Each row below holds a small network's activations on one input, seen along a few directions.
In each table, some parts of the input vary, and every possible input appears once, in random order.
A made-up example of a description, with smaller parts first: line(6) and (point or ring(9) or (values(2) and ring(8))).
Shared parts are said once, and a part with two or three values counts as separate values.

A family of inputs:
R1: .06 -.05 -.01 -.18 -.07 .01 .03 -.01 .01 -.03 -.17 .29 -.07
R2: .05 -.16 -.08 -.05 -.05 .08 -.22 .05 .06 .19 -.09 .19 .05
R3: .18 .16 .07 -.04 .06 .03 .05 .08 .20 -.08 -.17 .23 .05
R4: -.16 .05 -.11 .15 -.19 .02 -.07 -.14 .25 .16 -.07 .04 -.10
R5: .00 -.15 .00 -.04 -.11 .10 -.17 .06 .08 .14 -.17 .15 .01
R6: .22 .15 .06 -.06 .12 -.03 -.04 .01 .18 -.03 -.15 .24 .07
R7: .18 -.12 .04 -.03 .09 .12 .34 -.08 -.18 .05 .30 -.73 -.23
R8: -.12 .05 -.18 .14 -.12 -.03 -.10 -.12 .23 .25 -.01 .08 -.08
R9: -.23 -.18 .32 .09 .11 -.45 .06 .29 -.16 -.49 .50 -.31 .09
R10: -.27 .29 -.09 .20 .19 .16 .15 -.06 -.67 -.18 .12 -.51 .24
R11: .11 -.05 -.01 -.18 -.02 -.01 -.03 -.07 -.01 .03 -.09 .33 -.03
Q: Describe the family of inputs behind these rows.
A: values(3) or (values(2) and line(4))
Q: Change only the values(2) part in R11. List by row number the other rows that result.
A: R1

A family of inputs:
R12: -.61 .48 .11 .23 .03 .07 .02 -.09 -.85 -.55 -.06 -.25 .42
R13: .27 .22 -.18 -.24 .24 .09 -.25 -.14 .09 .10 -.57 .84 .15
R14: .31 -.31 .19 -.35 -.16 -.10 -.02 .20 .60 -.18 -.31 .62 -.29
R15: -.28 .20 -.55 .25 -.16 .62 .10 -.11 -.43 .47 -.39 -.35 .08
R16: .29 -.30 .06 -.07 -.12 .22 .33 -.29 .20 .14 .32 -.41 -.50
R17: -.06 .30 .28 .10 .50 -.04 .12 .06 -.68 -.45 .04 -.28 .31
R18: .52 .10 -.03 -.37 -.05 -.10 -.04 .05 .40 -.08 -.51 .59 -.04
R19: -.01 -.32 .27 -.26 -.28 -.30 -.29 .18 .52 .26 -.24 .77 -.08
R20: -.68 .04 -.05 .40 .01 -.63 .08 .12 .01 -.44 .55 -.27 .13
R21: .38 .23 -.08 -.13 -.05 .26 .44 -.27 .04 .32 .15 -.42 -.29
R22: -.23 -.13 -.23 .28 -.19 .10 -.30 -.18 .44 .43 .11 -.65 -.26
R23: -.24 -.31 .15 -.04 .05 -.56 -.04 .36 -.38 -.34 .63 -.26 -.01
R24: -.17 .00 .07 .34 -.30 -.19 -.42 .14 .77 .28 -.13 .77 .02
R25: .09 .25 -.29 .02 .20 .42 .30 -.24 -.27 .45 -.18 -.27 -.18
R26: .08 -.46 -.05 .01 -.24 -.04 -.05 -.34 .12 .42 .21 -.45 -.30
R27: .09 -.39 .37 -.10 .27 -.12 .24 .44 -.18 -.56 .55 -.41 .04
R28: -.06 .30 -.40 -.01 -.11 .41 -.47 -.19 -.05 .16 -.44 .94 .46
R29: .31 .09 .36 -.05 .35 -.10 .24 .33 -.35 -.43 .28 -.51 .35
Q: Describe the family of inputs behind these rows.
A: values(3) and line(6)
Q: Changing only the values(3) part turns R26 into R19. The same change can be made to R22. Which row results?
A: R24
Q: Start at R12 and move only the line(6) part, one step at a time. The first step leads to R17. Which rows follow, in order?
A: R29, R27, R23, R20

A family of inputs:
R30: -.20 .02 .12 .16 .20 -.08 .28 .07 -.54 -.32 .48 -.82 .06
R31: -.03 .15 -.14 .07 -.01 .17 -.03 -.09 -.04 .13 -.16 .04 .05
R32: .10 -.04 .02 -.04 -.03 -.03 .05 -.02 .17 .04 .01 .04 -.11
R33: .01 .02 .08 -.07 .03 -.08 -.03 .08 -.02 -.16 -.06 .21 .08
R34: .03 .02 .07 -.05 .07 -.07 -.07 .11 -.02 -.13 -.06 .21 .12
R35: -.03 .15 -.13 .04 -.02 .13 -.01 -.13 -.04 .12 -.14 .05 .02
R36: .06 -.05 -.06 -.03 -.05 .13 -.03 -.05 .03 .16 -.08 .00 -.05
R37: .10 -.02 .03 -.02 -.01 -.01 .00 .00 .18 .05 -.01 .02 -.07
R38: .07 -.07 -.07 -.06 -.06 .10 .00 -.08 .02 .14 -.05 .02 -.09
R39: -.06 -.09 .03 -.01 -.07 -.13 -.06 .05 .12 -.03 .04 .12 -.03
R40: -.05 -.08 .04 .02 -.05 -.11 -.11 .06 .14 -.01 .03 .11 .01
Q: Describe the family of inputs behind these rows.
A: point or (values(2) and line(5))

A family of inputs:
R41: -.02 .12 -.19 -.04 -.02 .25 -.09 -.14 -.18 .19 -.30 .20 .13
R42: -.01 .02 -.16 .09 -.09 .06 -.03 -.17 .22 .27 -.04 .04 -.14
R43: .12 .00 -.15 -.07 -.08 .07 .00 -.21 .10 .25 -.07 .09 -.13
R44: .13 -.20 .09 -.13 -.01 -.09 -.14 .10 .14 .02 .01 .22 -.04
R45: -.11 .17 -.19 .11 -.05 .23 -.12 -.08 -.08 .23 -.24 .15 .09
R46: .18 -.09 .14 -.07 .05 -.10 -.07 .14 .21 -.02 -.02 .19 .04
R47: .14 -.06 .04 -.09 -.09 .07 .07 .00 .24 .11 -.11 .04 -.15
R48: -.07 -.02 .10 -.12 .02 -.18 -.10 .09 .01 -.21 -.08 .41 .07
R49: -.18 -.02 .10 .13 .19 -.02 .33 .08 -.55 -.33 .54 -.77 .06
R50: .02 .08 .14 -.04 .05 -.20 -.04 .12 .07 -.29 -.09 .39 .14
R51: -.26 .02 .19 .21 .17 -.10 .23 .00 -.54 -.33 .50 -.92 .07
R52: -.01 -.15 -.05 .02 -.18 .03 -.03 -.04 .30 .16 -.05 .02 -.18
R53: -.13 .03 .07 .01 -.06 -.24 -.14 .15 .13 -.17 -.01 .35 .11
R54: .03 -.16 .05 .00 -.05 -.13 -.18 .11 .29 .04 .05 .14 .01
R55: .11 -.19 -.02 -.12 -.17 .06 .00 -.05 .16 .16 -.08 .08 -.20
R56: .06 .26 -.15 .02 .04 .30 -.07 -.09 -.09 .07 -.33 .16 .14
R57: .16 .14 -.09 -.04 .00 .11 .05 -.15 .18 .17 -.11 .05 -.10
R58: -.17 .05 .08 .14 .27 -.12 .32 .13 -.58 -.33 .45 -.84 .07
Q: Describe the family of inputs behind these rows.
A: values(3) and (point or line(5))
Q: Changing only the values(3) part turns R53 into R48. The same change can be made to R51. Which row results?
A: R49
Q: Change only the values(3) part in R41. List by row number the other rows that result.
A: R45, R56
